A small network was trained on made-up records. Each row is its average activation on records with the value named, seen along a few directions.
Related values have similar rows: they may be neighbours, one step apart, or belong to one group.
(in the rows, 500 means zero)
Strong random noise was added to every row along 18 fixed directions; ignore it. To show where, here is one row again and again, with new noise each time:
[574 650 427 568 587 559 482 502 650 421 434 569 518 553 373 488 437 449
 534 567 339 510 386 516 540 653 505 524 556]
[518 745 611 536 453 452 418 533 639 395 387 516 364 494 418 640 496 623
 433 682 580 534 546 531 553 638 524 671 646]
[711 603 503 498 678 362 895 449 610 692 474 509 434 470 565 681 391 449
 439 497 543 525 412 342 590 564 428 510 662]
[461 534 369 519 581 542 486 495 339 415 532 559 629 588 562 375 380 543
 564 338 592 531 579 484 401 309 392 503 462]
[540 346 383 417 486 593 427 464 601 487 512 387 356 396 543 492 413 288
 620 504 288 653 414 516 482 507 668 598 471]
[462 638 553 567 611 492 587 422 721 340 514 435 285 455 593 432 319 557
 322 401 453 564 554 404 518 654 438 656 569]
[376 583 739 654 718 428 312 419 556 391 551 536 492 365 604 670 643 363
 436 593 604 502 512 646 477 573 649 608 451]
[371 294 315 355 382 562 449 532 416 598 574 621 392 705 657 270 548 727
 452 360 605 330 583 550 494 450 562 580 427]
[523 538 464 598 505 608 430 662 461 388 472 575 631 508 579 482 545 593
 479 512 570 584 537 606 622 695 466 388 479]
[374 508 451 514 456 524 394 437 478 435 482 585 516 612 423 524 402 520
 544 442 501 402 535 406 410 497 475 510 466]
[648 374 509 574 330 524 671 734 367 593 538 314 588 447 428 575 497 528
 333 792 589 524 514 496 377 339 420 329 556]
[448 629 639 576 327 593 393 464 489 535 346 498 479 534 470 479 424 558
 557 328 541 377 266 283 541 637 608 381 425]
[592 450 536 574 582 418 262 344 517 617 496 517 290 530 501 568 709 502
 529 407 466 594 491 454 564 272 538 508 586]
[673 588 448 654 441 287 379 561 607 433 680 570 351 615 424 728 428 529
 625 704 519 601 520 616 404 587 389 647 480]
[433 496 581 316 515 579 372 559 482 523 332 478 586 441 392 269 651 545
 605 430 494 438 458 435 675 560 578 435 403]
[523 333 435 376 500 493 603 614 489 766 414 434 475 588 450 527 386 572
 490 597 641 370 469 239 510 410 517 503 481]
[502 666 550 423 665 527 615 509 549 255 405 348 521 269 509 499 472 389
 482 536 407 753 621 545 556 549 466 715 619]
[408 386 576 444 570 608 422 746 459 431 455 433 804 475 446 382 601 552
 509 650 526 428 519 522 672 741 489 481 252]
[570 490 400 366 472 427 325 511 522 531 574 627 422 558 352 355 629 524
 669 544 491 513 526 664 477 414 519 464 487]
[633 625 778 557 284 269 509 639 478 431 385 244 421 260 528 398 506 428
 660 532 472 419 391 453 445 441 488 549 345]


Field W:
w7: [537 358 384 320 519 459 589 454 633 573 600 625 574 551 666 464 286 594
 387 605 551 376 734 657 610 414 424 423 493]
w6: [651 521 501 436 529 424 430 383 520 620 683 526 415 614 448 556 570 590
 610 483 486 608 414 582 597 490 504 595 470]
w1: [392 458 444 387 357 553 520 383 526 564 510 462 374 497 402 527 396 464
 557 454 453 507 476 434 398 480 570 475 566]
w5: [541 655 474 588 542 442 457 538 601 395 391 483 399 460 552 421 336 445
 554 545 470 432 473 515 399 421 534 636 523]
w8: [636 603 475 656 260 301 579 605 521 426 358 495 556 483 680 660 275 370
 747 609 412 349 409 589 405 497 476 682 385]
w3: [453 567 410 419 301 675 535 509 331 552 436 605 572 520 597 447 484 553
 579 341 655 548 383 567 511 522 678 373 533]
w2: [457 508 653 461 461 386 537 501 531 544 483 456 396 484 514 249 676 664
 393 458 542 329 554 540 504 424 453 524 472]
w4: [482 467 440 521 629 639 508 482 649 534 490 487 478 497 592 523 491 448
 353 523 399 585 460 539 615 619 593 557 581]
w9: [470 448 519 522 470 500 507 446 418 585 491 477 558 566 617 734 614 506
 493 517 474 527 487 575 566 473 556 686 540]
The values of W form a ring.
Question: What is the length, in steps, of the shortest route from w6 to w3?
Answer: 2
Question: Name the neighbours of w2, in listed order.
Answer: w1, w8

Field J:
j7: [545 479 332 479 110 729 431 428 314 461 486 631 461 578 509 738 477 595
 519 405 561 695 508 521 487 550 568 286 707]
j9: [509 456 663 540 517 422 549 605 497 401 739 315 427 224 629 346 481 450
 286 679 690 631 678 771 288 259 486 409 494]
j5: [642 467 372 603 504 690 274 234 583 354 619 424 506 747 449 452 560 627
 468 328  49 764 440 546 706 400 362 710 486]
j10: [396 467 532 432 636 651 655 581 420 695 222 446 531 375 637 705 486 411
 414 560 736 499 412 317 571 527 783 563 645]
j3: [645 321 305 628 411 693 594 382 196 680 354 254 457 563 546 466 587 387
 562 135 169 705 236 173 440 112 507 505 630]
j6: [611 507 563 679 292 759 696 579 341 644 346 310 753 522 660 560 404 612
 324 478 497 504 277 371 618 471 513 323 522]
j2: [578 214 279 640 724 426 839 567 605 890 600 409 218 641 715 597 472 416
 293 558 406 374 298 372 400 419 599 735 557]
j1: [392 635 473 485 461 481 455 689 390 247 312 507 755 525 563 636 284 545
 713 575 589 429 642 425 542 647 411 794 366]
j11: [843 367 389 491 785 289 562 653 612 716 603 420 553 534 576 578 419 544
 614 639 570 681 602 445 710 389 235 537 413]
j4: [422 520 678 680 742 354 236 528 373 403 310 545 670 345 303 502 819 313
 537 596 497 360 650 446 409 227 429 243 534]
j12: [462 526 459 606 540 541 159 421 338 472 561 654 659 622 449 413 496 414
 770 300 555 488 396 508 430 356 527 310 306]
j8: [220 521 414 662 551 549 462 428 307 392 624 752 383 653 665 643 737 600
 220 466 709 441 672 768 272 441 619 676 723]
The values of J form a line.
Question: Name the neighbours of j1, in listed order.
Answer: j4, j12
Question: Name the neighbours of j9, in listed order.
Answer: j5, j11
Question: Name the neighbours of j10, in listed order.
Answer: j3, j8
